A small network was trained on invented records. Each row is its activation on one of them, seen along a few directions.
Each row is followed by the record's values for the fields Pepu, Vofe, Fad, Veba.
Other fields move the rows too, some of them a lot.
Strong random noise was added to every row along 4 fixed directions; ignore it. To show where, here is one row again and again, with new noise each time:
[  56   48 -117  -23  -72  103  237  265 -127  248 -270   26   40  -43
  127   86 -224 -268 -112  -59]
[  68  -11 -277  -81 -183  252  325  132 -139  276 -186   41 -138  -28
  246  251 -248 -396 -383  -47]
[   1  301  164  123   58 -291  153  185 -231  149 -146 -158  126 -154
 -168 -118 -433 -118 -156  -41]
[ 135 -302 -331  -62   -2  333  282  310 -180  188 -387    3   97   25
  238  193 -148 -409  -12 -189]
[  50  -99  -97  -40   47  137  161  499   -1  231 -506  120  238   55
  129  -27  -41 -186  331  -83]
[-212  385   89  -88 -131 -164  144  303  356  312 -342  285  -99  134
   25  -99  -93   -6   -5  281]

[ 133  124  196 -135  -97  -72 -303  372   12  212 -246  215  381 -204
    5  -81  209  123  462  -95] : {Pepu: e1, Vofe: n2, Fad: b2, Veba: t2}
[  90  -67 -168   54  121   66  -80 -325   48 -250  163  177   18  146
  -18   99  -11  109   48  123] : {Pepu: e2, Vofe: n2, Fad: b2, Veba: t1}
[-156 -224 -148  -54  342 -453   14    2   31 -147 -228 -334  -36  128
 -369  -54  -33  -98 -143  -16] : {Pepu: e2, Vofe: n1, Fad: b2, Veba: t1}
[ -78 -460 -523  -66  -53  426   42 -128   -8   96  -81   92 -122  174
  272  222  -27 -158 -197  -92] : {Pepu: e1, Vofe: n3, Fad: b2, Veba: t2}
[-314  287 -113 -151 -185 -119  -62 -704  353 -182  512  466 -524  220
   10   58   -8  238 -534  458] : {Pepu: e2, Vofe: n1, Fad: b2, Veba: t1}
[-125 -530 -522 -268   78  286  148 -418  444 -229 -210  191 -326  316
  114  117  236 -174  -68   10] : {Pepu: e2, Vofe: n3, Fad: b3, Veba: t2}
[-391  589  477  158  104 -629    0 -184  337  -40  197   22 -355  344
 -323 -186 -146  324 -374  476] : {Pepu: e2, Vofe: n1, Fad: b2, Veba: t1}
[ 108  328   64   87 -238   46  -33 -318   12  -34  388  183 -352   28
  151   36  -43   89 -430  199] : {Pepu: e1, Vofe: n1, Fad: b2, Veba: t1}
[-641 -152  -57  -82  357 -617  -96 -264  869 -542 -338 -148 -358  356
 -458 -312   74   65  -78  343] : {Pepu: e1, Vofe: n3, Fad: b3, Veba: t1}
[-221   27 -354 -147 -136    5  229  101  -11   29 -149  -82  -90 -143
  121  239  -10 -106 -216  -13] : {Pepu: e2, Vofe: n3, Fad: b1, Veba: t1}
[ -18  146    5 -102  135 -189  106   40   23 -124  -34 -108 -120 -167
 -228 -108  -97  -20 -133   56] : {Pepu: e2, Vofe: n1, Fad: b3, Veba: t1}
[ -21   54  -25 -214 -127   75   31  367  175   60 -210   67   24  -68
   -3  187  216   11   80 -194] : {Pepu: e1, Vofe: n2, Fad: b2, Veba: t1}
[ 220  -69 -172   54 -157  332  335   81 -332  281   80   11 -163 -300
  302  228 -219 -286 -372  -90] : {Pepu: e2, Vofe: n3, Fad: b3, Veba: t2}
[ 203   92 -169  163 -106  297  -52  108  142  116   77  148  -71  127
  288   97   71  -95 -160  157] : {Pepu: e1, Vofe: n2, Fad: b2, Veba: t1}
[ -97  103  241  270  298 -338 -277 -245 -220 -256  258 -141   56   21
 -413 -256 -193  134   55   82] : {Pepu: e2, Vofe: n1, Fad: b2, Veba: t1}
[  33 -114  -53  127  219  -12  -20  292  137  -24  -89 -115  194  313
  -21   -5   -9  -99  251   28] : {Pepu: e2, Vofe: n2, Fad: b2, Veba: t1}
[-404 -139 -172  119  300 -213   53   24  729 -156 -254   55  -10  573
 -280 -195   63  307  200  435] : {Pepu: e2, Vofe: n2, Fad: b2, Veba: t1}
[ 119 -516 -536 -149 -164  469  294 -165  -92 -150   98  -27 -202   -4
  434  284   31 -363 -330 -159] : {Pepu: e1, Vofe: n3, Fad: b3, Veba: t1}
[-365 -130 -279 -321   82 -173   83 -396  624 -253 -163   11 -496  450
  -49  -86  -73  115 -309  279] : {Pepu: e1, Vofe: n3, Fad: b3, Veba: t1}
[ -27 -766 -265   79  301  357   43  -91  113 -529 -200   88   60  435
   42    9  136 -120  206  -65] : {Pepu: e2, Vofe: n3, Fad: b2, Veba: t1}
[-135 -142  -30   37  230 -222 -239 -119  429 -279  -86   98  -51  508
 -187 -261   82  204  255  271] : {Pepu: e1, Vofe: n1, Fad: b2, Veba: t1}
[ 138  884  479 -160 -604   27 -161  148  -31  443  118  489  127 -420
  405 -157  262  439  557   44] : {Pepu: e1, Vofe: n3, Fad: b3, Veba: t2}
[ -95  -29 -205 -139  155 -134    1 -488  306 -449  171 -137 -295  156
 -108   76 -218  120 -289  148] : {Pepu: e1, Vofe: n2, Fad: b3, Veba: t1}
[-119 -317 -137  134  126   27  107   10  129 -110 -270 -126   22  241
  -80  -35   10 -184 -277  222] : {Pepu: e2, Vofe: n3, Fad: b2, Veba: t1}
[ 315  -77  -63   91 -157  437   36  306   89  276  -48  224  251  150
  431  130   96 -155   17 -139] : {Pepu: e1, Vofe: n2, Fad: b2, Veba: t2}
[ 160 -676 -397  -69  278  156  163   63 -264 -399 -394 -262  198  -75
  -70  152   77 -274  116 -407] : {Pepu: e2, Vofe: n3, Fad: b2, Veba: t1}
[ -90 -151  -59  101  138 -269  -52 -156 -269 -152  -87 -407  -38 -142
 -240   54 -211 -109 -145 -334] : {Pepu: e1, Vofe: n3, Fad: b2, Veba: t2}
[-197 -291  -42  -52  270 -159 -141 -374  425 -291 -126  100  -58  462
 -312  -21   -5  121  105   85] : {Pepu: e2, Vofe: n2, Fad: b2, Veba: t2}
[ -22 -379 -241  -70  115  -35  -40 -109  249 -228  238  107   -7  154
   -9   38  121   53  190 -127] : {Pepu: e1, Vofe: n2, Fad: b1, Veba: t2}
[-247  681  316 -276 -134 -634   -3 -193  238   -8   74    9 -201 -245
 -400  -77 -218  205 -216  273] : {Pepu: e2, Vofe: n2, Fad: b3, Veba: t1}
[ -57 -175 -197 -210  -61   85  -68 -241   70   -7  -25  221  -95  189
   74  117  359 -122  127 -118] : {Pepu: e2, Vofe: n1, Fad: b2, Veba: t2}
[ -41  350  328 -147  -88 -163   40   -1   58  141  178    0 -143 -160
 -202   31  -87  166 -287  290] : {Pepu: e2, Vofe: n2, Fad: b3, Veba: t1}
[  -2  -89  324   63  217 -124 -154 -130   50  -89   39  -18  327  112
 -233 -195  -66   58  347  -66] : {Pepu: e2, Vofe: n2, Fad: b3, Veba: t2}
[ 262  -60 -222 -121   32  304  156   66 -230   79  -40  -33   50 -107
  169   60  -82 -237  -38 -166] : {Pepu: e2, Vofe: n1, Fad: b3, Veba: t1}
[ 253 -197  171  382  280  174   44  152 -198   38   40   70  413  -11
   80 -305 -206  -63  209  -28] : {Pepu: e2, Vofe: n3, Fad: b3, Veba: t2}
[  44   71  -32 -224 -183  314   72   50  156  180 -168  229  -31   75
  211  -15  254  150  356   15] : {Pepu: e2, Vofe: n3, Fad: b3, Veba: t1}
[-139  131  428  249  390 -374  -37  178  299  -20  -16   14   31  148
 -305 -316 -205   69  -10  255] : {Pepu: e2, Vofe: n2, Fad: b3, Veba: t2}
[  79 -268 -181   71   61  355   90  -76   29   70   54  149  -26   67
  258   92   77  -49  202  -21] : {Pepu: e2, Vofe: n3, Fad: b3, Veba: t2}
[-406  350   89 -124   -7 -249   94 -146  337  -31  -76 -107 -345 -144
 -244   76 -134   68 -513  222] : {Pepu: e2, Vofe: n2, Fad: b3, Veba: t1}
[-139 -114 -307 -104   -1    7  123   22  103   46 -109 -118 -461   72
   56  210  -95 -284 -680  154] : {Pepu: e1, Vofe: n1, Fad: b2, Veba: t1}
[ -29  314 -193 -210 -345  -64  -14    3  293  185  109  210 -384  -85
  132  273  190   -8 -341  183] : {Pepu: e1, Vofe: n2, Fad: b2, Veba: t1}
[ 276   99  180  234   29  -48   69  354 -360  280  -19 -103  313 -200
  -91   72 -174 -135  182 -123] : {Pepu: e2, Vofe: n2, Fad: b2, Veba: t2}
[-267  351  449  -87  173 -511  -69 -365  415 -221  111  -36 -193  171
 -382 -120  -39  379  -68  335] : {Pepu: e2, Vofe: n2, Fad: b3, Veba: t1}
[  46 -161 -157   12  -41  405  207   89  111   58   -8  202 -133  151
  357   97  -30 -246 -220  224] : {Pepu: e2, Vofe: n3, Fad: b3, Veba: t1}
[ -17 -354 -118  110   77   11  -10  -66  -62 -128  -71   76   58  138
  -82  -14  163  -62  306  -27] : {Pepu: e2, Vofe: n3, Fad: b2, Veba: t2}

Which values does each new row have?
[-297  -31 -450 -305 -123  385  185 -160  765  111   31  543 -649  433
  330  218  253   45 -216  469] : {Pepu: e2, Vofe: n1, Fad: b3, Veba: t1}
[  18  -82   59 -217  116   -9  132  440 -171   91 -357 -207  269 -121
  -37   33 -124 -237  167 -154] : {Pepu: e2, Vofe: n2, Fad: b3, Veba: t1}
[ 439 -491 -370   17   23  521  244  198 -726  200 -162 -521   31 -207
  269  369 -284 -457 -465 -420] : {Pepu: e1, Vofe: n3, Fad: b2, Veba: t1}
[ -42   31  176    5  293 -466 -149   74   78 -262 -203  -57  174  203
 -221 -287  -88  281  262   97] : {Pepu: e1, Vofe: n1, Fad: b2, Veba: t1}
[-289   86  -32 -170  -30 -204  -64 -205  625  -84   90  111 -360  132
  -68   14   27   33 -392  409] : {Pepu: e1, Vofe: n2, Fad: b3, Veba: t1}
[  57  222  -45 -215 -311  147  150  126 -285  262  100 -257 -149 -340
   47  365 -194 -214 -558 -241] : {Pepu: e1, Vofe: n2, Fad: b2, Veba: t1}
[ 255 -394 -378  -88 -163  609  107  175 -279   72 -251   50   68  -61
  451  233  106 -389 -216 -255] : {Pepu: e1, Vofe: n3, Fad: b2, Veba: t1}
[  -3 -174 -141  198   42  120  209   24  -74  -43  169  -95  -46  178
   85   65  -95 -241 -218  -12] : {Pepu: e2, Vofe: n3, Fad: b2, Veba: t1}
[-193    1   64  151  218 -319  115   81  -15 -170  -91 -291  -25  185
 -250 -146 -230   97 -180  128] : {Pepu: e2, Vofe: n3, Fad: b2, Veba: t1}
[ 210 -161  -43    1  -10   -2 -139 -117  -90  -55  276  140  198 -149
   19   38  226  295  507 -376] : {Pepu: e1, Vofe: n2, Fad: b1, Veba: t2}
[ 132 -422 -204   -5  139  198   94  154  -57 -121 -104  -54    2    6
  258   83   23 -199  249 -213] : {Pepu: e1, Vofe: n3, Fad: b3, Veba: t2}
[ 152  164  -43  234 -285  335  -17  -65 -349  373  336  243  182 -183
  229  -12  -65  -30 -197   59] : {Pepu: e2, Vofe: n3, Fad: b2, Veba: t2}
[ 235  687  184 -372 -668  151   31  293  -19  622   -7  408 -153 -460
  409   74  351   39   25  -61] : {Pepu: e1, Vofe: n1, Fad: b3, Veba: t2}
[ 294  718  457   27 -267 -195  -47  363 -503  330  248 -126   91 -720
  -75 -155  -98   80   -9 -222] : {Pepu: e1, Vofe: n1, Fad: b3, Veba: t1}
[ 102  -84   68  196  124 -313  116 -270 -312 -300   91 -316   -3  -25
 -125  -39 -377  -41 -232 -258] : {Pepu: e1, Vofe: n3, Fad: b2, Veba: t2}
[  67    5 -261  -40 -388  189  159 -192  -38   64  164  120 -319   24
  380  274  -29  -61 -452  180] : {Pepu: e1, Vofe: n3, Fad: b2, Veba: t1}
[ -12   64   36  -65    5  -36   78   39  106  129   -3  -23  -80  -88
 -100  115   23  -28  232 -167] : {Pepu: e2, Vofe: n2, Fad: b3, Veba: t2}
[ 187 -146 -294  -51 -135  285   94 -592 -491 -221  474 -141  -59 -138
  -56  286 -358  -61 -393 -202] : {Pepu: e2, Vofe: n2, Fad: b2, Veba: t1}
[-256 -277  -18  236  569 -338   95  231   86 -228 -486 -348  144  298
 -362 -191 -411  -11  -80   62] : {Pepu: e2, Vofe: n3, Fad: b2, Veba: t1}
[ 116 -313 -320  -47  -86  111   78 -405 -320 -313  374 -117 -214 -115
   99  268  -41 -249 -491 -181] : {Pepu: e1, Vofe: n1, Fad: b2, Veba: t1}
[ -68 -215  122  -35  381 -197  -98    4   55 -291  -74 -263  134  100
 -222 -251   30  198  296 -223] : {Pepu: e1, Vofe: n1, Fad: b3, Veba: t1}
[-168 -619 -491 -207 -109  411  147 -300  230 -297 -153  233 -396  337
  146  322  306 -332 -168  -47] : {Pepu: e2, Vofe: n3, Fad: b2, Veba: t1}
